Each row has a name. Each question is about the rows just above it. Places in a row count from 1.

[ 53 144  87  77  87 116 115 144 145 105 102 160 144 172 111 122 162 155
  67 120 143 120 108 172 144 121  96 115 141 140  93 130 117 131 150 186
 135 162  85] -> q21
[178 137 110 137 132 120 147  70 130 102 111 136 120 107 124 153  80 128
 145 185  68 111  81 116 166 103 123 128 152 140 151 139 140 105 111 111
 135 143  93] -> q833
[ 58 145  87  77  88 117 115 141 146 107 101 160 143 173 112 123 159 157
  68 123 140 120 107 173 146 119  95 117 143 141  92 130 117 130 150 184
 131 160 124] -> q209
[ 53 130 120  95 105 127 106 177 134 138 129 138 142 166 124 108 178 142
  85  84 180 136 154 160 110 142 115 121 116 125  92 121 114 146 151 169
 125 133 151] -> q137
[156 147  84 113 113 111 146  61 138  83  91 154 125 124 113 158  84 143
 120 196  57 101  55 136 184  93 106 122 168 150 138 143 136 102 119 136
 140 167  81] -> q883
[ 53 144  85  74  87 115 114 145 147 108 102 159 146 174 111 122 160 155
  67 119 144 120 108 175 145 121  97 115 142 139  89 130 116 133 151 186
 132 161 125] -> q867
[110 105 178 149 150 129 113 194 114 178 172  97 129 127 144  98 170 109
 144  58 199 156 206 112  66 167 154 136  86 105 124 111 122 155 134 111
 114  83 177] -> q295
[ 56 145  85  77  89 118 113 141 143 107 101 160 143 173 111 124 159 156
  66 121 142 119 107 172 146 121  96 114 142 141  90 130 117 132 150 184
 133 163 124] -> q22
[111 105 178 151 152 147 111 191 114 178 170  97 129 125 144  98 166 109
 145  62 195 157 204 113  66 165 155 137  87 106 123 111 121 154 133 111
 115  85 176] -> q940
[107 148  82  95  98 114 131 141 141  92  92 159 134 149 111 143 120 141
  93 164  94 108  76 157 170 105  98 119 158 146 116 139 126 116 134 162
 138 168  99] -> q422
[ 53 144  87  77  87 116 115 144 145 105 102 160 144 172 111 122 162 155
  67 120 143 120 108 172 144 121  96 115 141 140  93 130 117 131 150 186
 135 162 121] -> q943
[139 130 120  95 105 127 106 177 134 138 129  97 142 166 124 108 178 142
  85  84 180 136 154 160 110 142 156 121 116 125  92 121 114 146 151 169
 125 133 151] -> q903
Whose row is [ 53 144  87  77  87 116 115 144 145 105 102 160 144 172 111 122 162 155
  67 120 143 120 108 172 144 121  96 115 141 140  93 130 117 131 150 186
 135 162 121]? -> q943
Whose row is [110 105 178 149 150 129 113 194 114 178 172  97 129 127 144  98 170 109
 144  58 199 156 206 112  66 167 154 136  86 105 124 111 122 155 134 111
 114  83 177]? -> q295

[ 82  64 187 194 113 190  92 175 190 155 168 172 189 188 153 156 192 190
 141  80 135 188 175  80 144 175 176]  q703
[115 112  96 164  83 168 185  97 184 194 180 185 195 113 187 104 116 143
 175  71 158 193 172  67 142 114 172]  q438
[108 155  69  84 144  65 134  97 147 116 137 140 102  95 101 112  97 146
 138  95 144 101 137  98  79  86  98]  q999
[ 75 139  94  89 104 132 134 176 121 108  93  75  96 129 113  81  70  70
 105 126 111  95  96 141 114 137 137]  q754
[131 112  68  70  78 102 157  78 147 149 140 117  88  82 102 102 106  98
 173 184 100 101 109 108  77  72 102]  q933
[175 172  79  43 132 114 138  67 103 105  90  59  53 147  85 104  62  58
 119 175 147 147 147 189 105 144  81]  q134
[174 105 174 138 118 118 139 168 120  70  74 174 102 109 132 119 140 106
 118 129  83 131  77 138 111 129  93]  q998
[ 99 119 108 109 108  95 139 123 141 107 115 134 108  93 129 113 111 123
 120 100  76 124 111 100  91  95  99]  q811
Places of [102] in row q933: -> 6 15 16 27
At which places does q998 hold [174]? -> 1 3 12
Every place of [188] in q703: -> 14 22
At which places does q438 hold [185]? -> 7 12
Places of [176] in row q754: -> 8
[174 105 174 138 118 118 139 168 120  70  74 174 102 109 132 119 140 106
 118 129  83 131  77 138 111 129  93] is in which row? -> q998
Every place of [175] in q703: -> 8 23 26

[118 144  61  62  62 118  99 118 118] -> q780
[63 63 63 63 89 63 64 89 63] -> q961
[168 147 109 155 109 146  92 109 109] -> q294
Places of [63] in row q961: -> 1 2 3 4 6 9
Repeated in q294: -> [109]
Whose row is [118 144  61  62  62 118  99 118 118]? -> q780
Places of [146] in row q294: -> 6
At which places does q780 hold [62]? -> 4 5
Whose row is [168 147 109 155 109 146  92 109 109]? -> q294

[107  86  95  95 178 196 171 132 104 128  83  94  95 173 128 173  90  79
 128 144 162 162 128] -> q857
[121 146 167 169 156 141 135 132 126 156  96 107  97  96  96 144 166 128
 134  99  79  83 108] -> q604
[121 146 167 169 133 141 135 132 126 128 114 107 151  96 113 144 166 128
 134  99  79  83 108] -> q517
Which value appears more than once in q517? -> [128]
At which places does q604 hold [96]? -> 11 14 15
Where do [121 146 167 169 156 141 135 132 126 156  96 107  97  96  96 144 166 128
 134  99  79  83 108] appear? -> q604
Every place of [132] in q857: -> 8
Where do [107  86  95  95 178 196 171 132 104 128  83  94  95 173 128 173  90  79
 128 144 162 162 128] appear? -> q857

